A small network was trained on invented records. Each row is its activation on one of them, seen along a few directions.
Records have a field called Tize. Each example row is followed by its value.
The word absent means that the record has no Tize.
Other fields move the rows too, some of them a lot.
In the rows, 500 means zero.
Strong random noise was added to every row along 2 fixed directions; ignore it. To show where, here is one row again and again, with new noise each time:
[532 493 553 508 482 437 514 513 562 492 455 449 542 471 542 486 513 463
 500 471]
[578 265 550 593 569 314 384 613 371 622 295 332 561 585 416 440 338 475
 520 679]
[564 456 505 559 481 371 420 619 398 588 346 399 563 659 445 411 413 493
 499 653]
[516 329 646 495 573 439 565 407 690 435 505 427 521 217 603 587 530 415
 523 326]

[498 771 414 500 371 637 563 543 547 493 494 546 553 732 436 430 591 502
 458 573]
b4
[506 593 496 513 507 611 612 442 652 386 554 543 526 395 524 522 676 470
 507 353]
b11
[491 858 548 430 337 684 733 382 911 271 672 600 540 326 728 510 777 420
 499 107]
absent
[547 349 502 568 591 498 515 497 528 474 434 452 537 445 427 501 530 459
 516 495]
b11
[390 487 520 338 543 595 570 316 576 427 691 638 389 239 597 588 559 515
 451 319]
b7
[375 446 518 352 595 527 482 352 515 451 648 623 411 327 566 591 594 529
 531 399]
b8
[510 700 320 510 360 516 431 641 268 642 460 554 510 880 397 319 397 638
 472 792]
b2
[457 534 533 406 484 656 683 316 763 388 728 595 469 179 676 582 609 516
 494 250]
b9
[535 332 578 565 568 483 539 472 646 463 447 365 502 324 583 535 514 399
 527 347]
absent
[412 630 386 419 444 500 424 576 241 620 519 581 444 763 389 436 445 583
 491 674]
b4
[458 451 601 454 588 624 643 323 734 336 607 568 496 204 588 608 686 433
 522 265]
b8
[435 374 474 460 584 435 374 507 307 545 475 557 486 542 438 534 431 543
 523 654]
b8
[434 392 537 447 583 531 504 379 484 467 586 554 464 310 538 606 435 526
 474 455]
b7
[480 268 531 474 615 428 485 437 431 579 512 469 456 337 499 565 366 541
 512 581]
b2
[442 329 583 454 580 552 615 332 688 410 653 530 462 144 601 643 497 499
 514 336]
b2
[431 322 509 433 584 460 461 454 358 579 526 505 434 466 437 539 390 532
 520 557]
b1
[434 843 367 364 354 571 446 525 335 541 602 734 423 751 453 445 535 625
 403 618]
b1
[386 692 417 438 406 541 457 525 400 531 574 623 467 666 451 489 503 583
 482 633]
b4
[420 562 510 368 523 563 504 371 505 484 643 671 409 371 542 612 526 549
 456 420]
b1
[448 631 482 378 469 573 504 409 450 486 642 669 418 469 536 542 522 584
 432 484]
b7
[556 397 464 516 520 477 458 558 389 617 477 479 498 571 448 464 373 584
 479 673]
b9
[648 604 436 709 413 485 488 777 477 568 240 333 662 890 366 266 479 452
 471 681]
absent
[450 521 440 420 512 419 394 485 324 546 551 573 447 545 461 519 508 591
 501 610]
b11
[573 619 358 507 398 504 431 651 294 649 441 525 530 821 412 369 387 615
 453 785]
b9

Which value of Tize does each new row have?
[451 300 552 458 591 430 401 459 377 597 490 514 418 464 416 577 382 543
 521 645]
b4
[463 500 464 422 540 466 384 501 327 555 511 612 452 583 454 520 487 559
 514 642]
b8
[394 161 593 470 667 443 429 381 474 574 534 482 412 267 456 623 388 498
 564 518]
b4
[470 418 409 500 493 404 302 654 105 712 389 495 483 829 280 379 296 560
 507 863]
b4
[452 656 436 388 445 561 510 417 525 411 642 644 444 446 540 513 635 534
 512 403]
b11
[560 270 572 604 590 409 469 568 522 544 372 307 526 443 477 465 424 444
 539 474]
absent
[473 592 508 470 516 629 601 426 639 399 556 583 526 412 540 534 673 455
 504 379]
b8
[422 305 499 490 562 424 391 518 351 585 466 499 458 521 385 536 357 526
 513 688]
b4
